A small network was trained on made-up records. Each row is its average activation on records with the value named, seen along a few directions.
Values that are neighbours, or in one group, have similar rows; names and order tell nothing.

Other fields shift rows strongly along two fixed directions, in all tables alike. That doesn't count.
These rows show it; all are for the same value of a field, averaged over different records:
[ -4.5   8.5 -23.0  -4.9   4.4 -10.5 -24.1   1.2   9.8 -10.3]
[ 7.4 16.2  7.2 29.6 14.1  0.8 35.3 13.5 32.6 -3.8]
[15.3 -1.4 30.7 22.4  1.8  3.7 27.4  6.4 11.5 -2.3]
[ 6.2  6.1  4.1  4.2  4.6 -1.5 -3.1  2.9 11.5 -6.5]
[20.7  1.5 36.0 26.4 -0.7  4.4 28.0  2.8 11.2  3.4]
[ 8.1  1.2 18.3 12.2  1.4  2.0 11.6  3.6 10.1 -2.3]
[ 2.6 11.8 -3.5 13.9 10.4 -5.6  7.1  6.2 20.6 -9.6]
[ 2.9  8.9 -4.1  8.6  5.8 -5.0 -0.4  4.8 16.2 -6.2]

Field T:
t10: [  5.3 -13.9  15.2 -14.4 -11.3  -1.6 -23.0  -5.9 -13.1  -5.2]
t8: [-20.9  18.7 -39.0 -30.5 -10.7 -16.7 -29.2 -11.3  10.1 -14.1]
t14: [ 14.9 -37.0  36.0  -3.9 -11.7  16.8  11.7  -0.7 -31.7  19.9]
t3: [ 19.3  -6.1  46.7  -2.3 -29.4   5.0  21.3 -11.4 -13.3   6.1]
t7: [  9.2   1.7  22.8   9.1 -12.0   2.0  15.7  -1.8   5.8   3.7]
t12: [-24.4  -2.5 -39.2 -12.8  13.9   3.9 -15.9   0.7 -18.9   1.5]
t4: [ -8.3 -16.2   3.9  10.3  11.1  13.6  26.6  -2.2 -19.9  10.6]
t6: [-18.2  35.7 -50.2  -6.6   3.2 -14.3 -15.6   2.9  25.8 -12.1]
t13: [  7.3 -20.8  26.0   6.1   2.3  19.4  24.5   1.2 -25.6  11.0]
t9: [  1.1 -52.0  11.4 -54.9 -28.6   1.8 -75.1 -19.1 -62.9  11.7]
t1: [-11.6  46.9 -25.2  15.2   9.5  -8.2  40.9   5.2  43.6  -6.8]
t11: [ -9.9 -26.2   0.2  -6.0   1.8  10.8   0.6  -6.5 -34.1   9.4]
t2: [-14.3  16.3 -44.2 -10.4  12.7 -12.2 -35.7   1.6  12.3  -1.9]
t5: [ -8.3   2.5 -30.1 -11.3   7.4  -8.6 -28.7   6.0  -1.7   3.7]
T is arranged as a line.
Q: Name the neighbours of t3, in listed order.
A: t8, t6
Q: Name the neighbours of t14, in listed order.
A: t13, t9

Field B:
b13: [ 12.0 -66.5  47.8 -41.3 -42.1  18.8 -25.3 -24.7 -89.6  20.6]
b7: [ 6.1 43.4 -5.3 41.3 20.4 -4.7 41.4 20.9 52.4 -1.7]
b9: [-21.9   2.8 -52.8  -8.1  20.5  -0.3 -41.8   5.3  10.1 -14.2]
b6: [ -0.6   8.5   5.4 -18.9 -19.2 -13.9 -20.2  -9.2   8.5 -10.4]
b3: [-15.5  34.1 -62.6  13.5  39.8 -16.5 -13.8  14.8  46.9 -12.6]
b14: [ 14.5 -16.6  25.9  10.4   3.9   7.1   6.9  10.3  -4.4  -3.1]
b5: [  6.2 -22.5  33.6  18.0   5.2  10.0  19.9  -0.2 -28.3  11.0]
b8: [12.1 33.6 11.9 29.8 -0.3 -4.8 41.4  7.1 41.6 -5.4]
b10: [-23.4 -11.9 -29.0 -12.5   4.7   0.6 -24.3  -6.9 -24.7   5.0]
b2: [14.1 -1.0 45.4 47.3 13.6 27.9 95.1 15.4 -1.1 23.4]
b1: [ 24.3 -10.4  54.4 -11.6 -38.0   0.2   6.6 -16.5 -10.7  -5.7]
b12: [ -0.5  -2.3   1.1 -44.0 -37.5 -15.2 -45.9 -24.7 -14.2 -15.1]
b11: [-16.6  19.6 -66.9 -29.6  12.8 -22.0 -75.4   4.6  12.9 -10.7]
b4: [-10.7 -10.7  -9.0   5.6  16.2  12.8  35.3   3.7   0.6  18.9]
B is arranged as a line.
Q: Name the neighbours of b11, in listed order.
A: b7, b3
Q: Name the neighbours of b12, in listed order.
A: b1
